Each row below holds a small network's activations on one input, seen along a few directions.
In each table, some parts of the input vary, and every possible input appears once, in random order.
A made-up example of a description, with smaller parts first: one of 6 places along a line, together with either a single point or one of 9 places around a ring or (one of 2 separate values, together with one of 8 places around a ring).
Shared parts are said once, and a part with two or three values counts as separate values.

Other details of the inputs shift rows strongly along two fixed directions, in all tables alike. That doesn't count.

Table:
r1: -24.5 -24.4 -28.3   1.4  -5.2   3.3  53.4  -1.1  18.8 -18.7 -18.8
r2:  -8.7  -6.6 -21.9   0.3  -3.8 -20.7  54.2  -8.8   5.6  -1.1 -43.0
r3:  -2.7 -64.9  -4.0   0.8 -36.1  26.6 -51.8  11.9   5.6 -39.8  28.0
r4: -11.6 -25.2  -2.8  14.7  -8.1   7.4   1.3 -10.9  20.4 -19.0   3.3
r5: -19.5 -24.2 -19.1   2.9 -17.5 -14.7  54.6   1.5  12.0  -9.5 -40.8
r6:   8.0 -37.7   6.5   9.6 -37.4   0.9 -40.8   4.8  -0.5 -15.7   8.5
r7:  10.7  32.8  29.3   4.2  17.5  19.7 -49.3  -0.7   1.0  19.3  36.5
r8:   4.8  39.0   5.7 -18.1  37.4   5.4  -4.6  13.4 -16.8  22.7  25.2
r9:  -0.9  79.0 -11.2  11.5  51.5   0.5  50.8 -29.9  -2.7  26.2 -22.7
r10:  29.5  38.1  30.8  -2.2   7.0  -0.4 -45.6   0.7 -18.6  29.2  21.1
r11:  18.4  69.3   9.5   8.2  35.8 -18.9  12.7 -20.7 -10.2  33.2 -21.6
r12: -12.2   1.6 -36.1  19.0   8.5  -2.2  44.0 -24.4  12.6 -17.7 -29.0
r13:  11.1  65.6   4.3 -14.7  46.6  -3.2  26.7  -4.6  -3.6  31.7   8.2
r14:  21.9  16.6  66.5 -16.3  -0.2   0.1 -68.0  20.3  -2.4  36.3  46.3
r15:   4.0  62.9  -4.6 -11.9  41.0 -22.6  40.7   1.9 -24.3  34.8 -23.5
r16: -24.2   3.3 -46.2  -1.0  20.4  -4.5  67.1  -8.0  -4.6 -11.1 -30.2
r17:  21.1  -5.9  36.5 -25.1  -7.8  22.5 -72.6  28.6  -4.9  10.7  71.9
r18:  -1.2 -51.7  -8.0   5.8 -37.5   1.5 -21.1   5.0  -1.1 -29.4 -11.4
r19:  -8.4 -29.3 -11.4  -7.0  -7.6   7.5   7.3   3.5  14.4 -13.0   5.7
r20:  12.2  38.6  37.2 -11.4  18.1 -16.7  -1.7   5.8  -0.5  33.3   7.5
r21:  -2.1 -55.6  -4.4  -7.3 -43.0  -5.9  -5.4  18.4   3.1 -19.0   0.6
r22:   6.6  75.8 -16.3 -14.4  52.2  -1.1  56.6 -17.1 -19.2  19.5 -14.3
r23: -14.1 -25.9 -23.5   7.9  -2.0  11.3  -6.2   0.3  -1.2 -20.1   1.7
r24:  21.3  19.7  42.2  -7.2   6.4   5.2 -86.3  19.8 -23.0  29.6  39.1
r25:  23.9  31.8  40.2 -19.8  11.6  -7.4 -36.2  18.2  -7.6  37.2  24.7
r26:   7.2  63.6  14.4  11.7  41.8  -1.3   9.4 -23.5   2.2  21.7   6.8
r27:  -9.2 -29.9 -23.6  17.3 -19.7 -14.4  28.7 -12.9  11.0 -17.7 -41.3
r28:  -8.1 -68.1   2.6   9.3 -42.7   2.7 -60.5  19.6  -1.3 -25.4  10.5
r29:  15.0  72.6  -5.5   5.8  34.6 -16.3  31.1 -22.7 -23.9  19.4 -33.6
r30: -13.8 -30.6 -34.0  -8.3  -6.9   4.6  43.6   2.7   3.4 -32.7 -14.0
r31:   0.3 -28.1  -4.2 -13.3 -20.7  -6.9   6.3  15.0  -5.7 -14.2 -11.0
r32:  -4.9 -26.5 -16.9  -7.6 -13.8  10.4  10.1   2.7   3.7 -16.2  10.7
r33:  9.8 41.4 28.9 -9.7 14.0 -4.3 -6.3  6.4 -6.8 37.8  2.9
r34:  15.7  18.1  55.3 -18.0  13.7  16.5 -64.2  15.8   4.4  26.3  64.8
r35:  -6.7   4.7 -31.3   0.3  -3.9 -21.1  68.1 -13.2  -6.0  -2.8 -45.7
r36: -10.2 -51.9 -14.5   9.9 -24.7  13.4 -17.4  -1.5  19.6 -29.8   6.6
r37:  -1.2 -40.4  23.2  16.6 -32.3  -4.1 -38.2   2.5  15.2 -13.1   6.9
r38:  -6.7 -67.1  17.0  10.6 -51.0  10.3 -53.1  14.9  15.7 -19.1   8.7
r39:   8.9  26.4  33.1 -15.7  18.3  19.4 -36.5  11.9   0.4  26.8  42.1
r40: -14.6 -14.9 -45.2  14.7  -2.8   4.6  43.4 -20.3   2.2 -37.7 -30.1
r41:  14.5  58.2  29.0   9.9  28.6 -15.3   3.2 -16.3  -5.5  33.7  -9.1
r42: -18.9 -17.7 -24.4  24.6 -16.6 -13.2  41.5 -17.7  11.9 -16.8 -49.6
r43: -12.8 -16.8 -45.9  16.6  -8.2   3.7  47.6 -21.3   5.7 -28.0 -26.0
r44:  -7.4 -46.0   5.2 -10.6 -27.1  -1.6 -34.2  26.2  -7.0  -6.0   9.9
r45:  -8.6 -44.9  15.9  -6.7 -18.3   9.5 -19.3  15.9  21.7 -15.6  32.4
r46:  -4.0 -55.2  -4.5 -10.3 -38.6  -0.1 -10.4  16.5  -2.2 -24.5  -6.3
r47: -25.0 -18.5 -49.4  18.8   3.7   0.5  40.5 -14.5   1.1 -30.0 -29.3
r48:  17.1  48.8   4.0   4.2  24.5   9.1 -13.6 -14.0 -11.9  14.7  20.8
Description of these inputs: one of 2 separate values, together with one of 4 places along a line, together with one of 6 places along a line.
Question: The inputs of r18 and r27 match in every part but the place on the line of 6. If r46 is changed in the same way as r18 into r27, which row does it become?
Answer: r2
Question: The inputs of r29 and r42 match in every part but the place on the line of 6. If r22 is changed in the same way as r29 into r42, which row does it become?
Answer: r39
Question: Which other rows does r3 become when the place on the line of 4 takes its other values? List them by row number.
Answer: r22, r30, r40
Question: Which other rows does r8 become when the place on the line of 6 takes its other values? List them by row number.
Answer: r1, r13, r17, r30, r45
Question: Which other rows does r38 become when the choice among 2 separate values takes its other values? List them by row number.
Answer: r9
Question: Which other rows does r15 become when the choice among 2 separate values takes its other values? List them by row number.
Answer: r8
Question: Which other rows does r6 become when the place on the line of 4 takes its other values? List them by row number.
Answer: r10, r21, r35

Table:
r49:   9.0 -30.1  44.2 -16.9 -21.0 -10.0 -55.5  34.3   1.9  22.1  28.1
r50:   5.2 -20.7  37.0  -3.3 -17.6   2.6 -75.4  17.0  -2.1   7.3  16.4
r51:  23.9 -14.4  25.7  13.8 -18.1   7.5 -77.4   3.2  -6.7 -10.7  27.8
r52: -33.1 -88.3 -22.9  21.4 -49.9 -13.3  -4.0   9.9  13.7 -38.7 -36.0
r53:  29.8  57.4  39.7 -17.0  24.8  -4.2 -21.3   5.7 -18.5  51.4  12.1
r54:  19.5  58.3  30.2 -20.1  41.3  14.8 -16.0   4.7  -8.4  43.6  34.8
r55:   7.9  61.6  23.7   2.8  51.1  12.6 -32.9   0.7 -13.0  38.3  29.2
r56: -19.9 -83.9 -30.8  20.4 -61.2  -5.6   0.6   1.9  17.7 -38.4 -27.4
r57: -23.1  35.0 -35.0  15.6  34.2  -5.9  67.1 -29.7  -2.9  -3.9 -36.5
r58:  24.1  68.4  32.7   3.0  30.8   0.0 -41.2  -2.4 -18.5  36.5   5.7
r59: -30.9  26.0 -31.8  13.1  41.7 -12.7  67.5 -20.9   0.1   8.1 -43.1
r60:   1.6 -84.9 -25.0   8.4 -60.7  -0.1  10.7  -5.2  17.1 -54.5 -21.3
r61: -15.6  31.3 -27.0  -7.1  31.2 -12.4  83.0 -11.8  13.7   5.5 -32.6
r62:  14.4 -23.6  43.0 -19.9 -24.7  -3.6 -56.9  29.5   6.3  12.7  27.3
r63:  25.2  68.6  30.5   9.1  25.9   0.4 -39.1  -6.6 -26.1  32.2  12.3
r64:  19.1 -19.3  33.4 -11.2 -28.3   7.2 -60.1  24.6  -0.5  10.5  27.0
r65: -35.7 -97.1 -24.0  -2.2 -37.4  -0.7  23.6  20.2  31.1 -34.5  -4.1
r66: -21.4 -85.5 -30.7  -3.1 -45.3  22.7  18.6   5.4  30.9 -51.5  -7.6
r67: -29.3 -86.0 -23.2   0.9 -48.3  12.0  25.9   7.6  22.8 -52.9   2.4
r68: -15.8 -83.1 -28.0  13.8 -61.8   0.3   1.4  -3.7  20.4 -42.6 -29.5
r69:  18.8  64.8  37.6   0.2  28.0  -8.7 -37.8  -5.4 -25.7  39.7   9.4
r70:  17.7 -19.6  32.5   5.7 -16.5  -1.0 -76.2   5.4  -5.8  -3.9  25.1
r71:  15.3 -21.9  28.8 -15.0  -7.4  11.6 -51.7  16.4  11.9  -6.1  57.8
r72:   9.9 -22.0  43.7 -13.0 -26.9  -2.9 -55.6  31.6  -1.4  12.2  29.4
r73:  26.5 -22.3  38.7 -11.4 -24.0  -7.3 -58.3  17.9   2.7   1.7  35.3
r74: -34.4 -94.4 -19.2  17.4 -47.0 -13.6  -1.7   8.8  12.0 -32.9 -37.3
r75:   0.7  38.7 -32.5  18.6   6.4 -17.6  66.0 -36.1  -9.3   2.7 -50.2
r76:  -0.7 -21.6  33.6 -15.9 -10.7  15.9 -49.1  30.3   9.0   4.2  52.0
r77:  -6.3  29.8 -29.6  15.6  14.5 -23.9  65.7 -27.1  -6.3  15.8 -56.0
r78:   0.7  52.7 -10.9   6.5  33.1   4.0  18.5 -15.9  -1.1  21.5   2.2
r79:  20.0  67.8  19.6  -4.1  31.8  18.8 -27.8 -13.0 -12.3  30.6  40.8
r80:  29.3 -14.9  24.8   3.8 -27.8   6.3 -70.7  -3.3  -3.5  -3.9  33.2
r81:   9.3  55.1  39.3 -21.6  42.6   4.9  -9.7  11.8  -9.4  45.8  36.8
r82: -11.7  37.9 -40.1   9.1  27.0   1.4  69.5 -32.7   8.3  -1.2 -34.3
r83:  27.0  61.8  46.6 -15.9  17.0  -7.6 -17.4   4.4 -22.1  39.2  20.3
r84:  -7.8 -87.4 -15.2   6.6 -59.4 -10.5  16.0   1.4  16.4 -52.7 -18.8
r85:  14.0 -21.2  46.6 -19.4 -27.5   3.0 -54.5  26.1   1.3   7.7  27.6
r86:  23.1 -18.6  36.3 -17.8 -28.8  13.3 -59.2  19.3   2.0   6.2  25.0
r87:   8.7  66.4  18.8   7.3  47.5  13.5 -33.9   1.7 -11.1  32.7  29.1
r88:  -9.6 -84.6 -34.9   4.9 -44.4  18.8  17.3  -6.9  26.7 -62.3   0.6
r89: -34.5 -90.7 -27.6   1.3 -40.9  -0.5  20.8  20.9  32.7 -40.4  -3.5
r90: -12.7  30.9 -28.9  24.5  24.2 -22.7  59.0 -20.8 -10.2   9.9 -61.5
r91: -13.9  32.5 -29.5  -1.0  27.2 -11.9  85.5 -16.5   5.8   2.2 -25.6
r92:  20.5  54.1  49.8 -18.6  26.1 -14.1 -16.8  13.0 -19.3  52.9  14.5
r93:   0.7  27.7 -71.8 -29.2  24.8 -17.4  68.0   7.4 -61.9  -5.5 -47.8
r94:  -1.3  46.1   6.4 -15.3  33.2   2.4  39.0  -5.2   2.0  16.9   0.1
r95: -10.4  33.2 -34.7   1.6  26.6  -1.2  76.4 -16.0   6.9   2.7 -30.9
r96:  -4.8  35.8 -34.0   1.1  21.9   4.8  79.6 -25.9   1.8  -5.1 -25.6
r97:   6.6 -19.4  22.5   2.1  -0.2  17.9 -69.9   3.9   3.8 -11.7  47.2
r98:  -5.6 -20.3  26.9  -6.3  -1.2  21.4 -68.7  15.7   7.9  -0.8  38.8
r99:  -9.7  29.4 -20.5   2.7  14.2 -38.0  76.5  -6.0   1.4  16.4 -54.3
r100: -17.8  38.6 -39.5  18.4  37.0   2.5  63.5 -26.7   4.6  -7.1 -40.0
r101:  12.7 -14.5  16.1  10.6  -1.9  26.5 -71.4   2.1   2.9 -18.6  50.1
r102:  -4.0  32.0 -19.5   2.2   9.7 -31.8  79.5 -15.6  -3.8   8.6 -49.0
r103: -11.7  37.0 -33.0  28.0  20.4 -22.8  56.6 -20.5  -8.1   4.2 -61.2
r104:  14.3  61.8  23.2  -6.7  41.5  11.5 -27.2  -5.2  -9.4  44.8  35.3
r105:  24.7 -16.5  34.5 -11.7 -33.1  13.2 -57.1  14.8  -5.7   2.5  32.2
r106:  20.8  62.6 -21.8 -49.6  52.6  16.2 -21.4  30.1 -63.9  21.0  39.6
r107: -28.7  32.8 -35.5  16.3  38.8 -12.2  63.9 -19.8   2.2   3.5 -41.9
r108: -16.3  39.5 -41.8  24.9  32.5   2.5  66.4 -31.7  -3.0 -11.4 -33.6
r109: -15.2 -81.9 -42.0  18.4 -44.4  15.7   6.7 -17.3  25.3 -61.7   0.6
r110: -18.8 -86.9 -25.4   3.4 -43.1   8.3  22.6   0.1  26.4 -60.7   3.5
Question: The inputs of r86 and r66 match in every part but one. If r52 is changed in the same way as r86 into r66, which row does it become?
Answer: r107
Question: The inputs of r92 and r81 match in every part but one. If r60 is changed in the same way as r92 into r81, which row does it become?
Answer: r88
Question: What do these inputs look like to the network?
Answer: one of 2 separate values, together with either a single point or (one of 5 places along a line, together with one of 6 places along a line)
Question: Which other rows does r49 become when the choice among 2 separate values takes its other values? List them by row number.
Answer: r65
Question: Which other rows does r73 become when the place on the line of 6 takes its other values? List them by row number.
Answer: r51, r60, r70, r80, r84
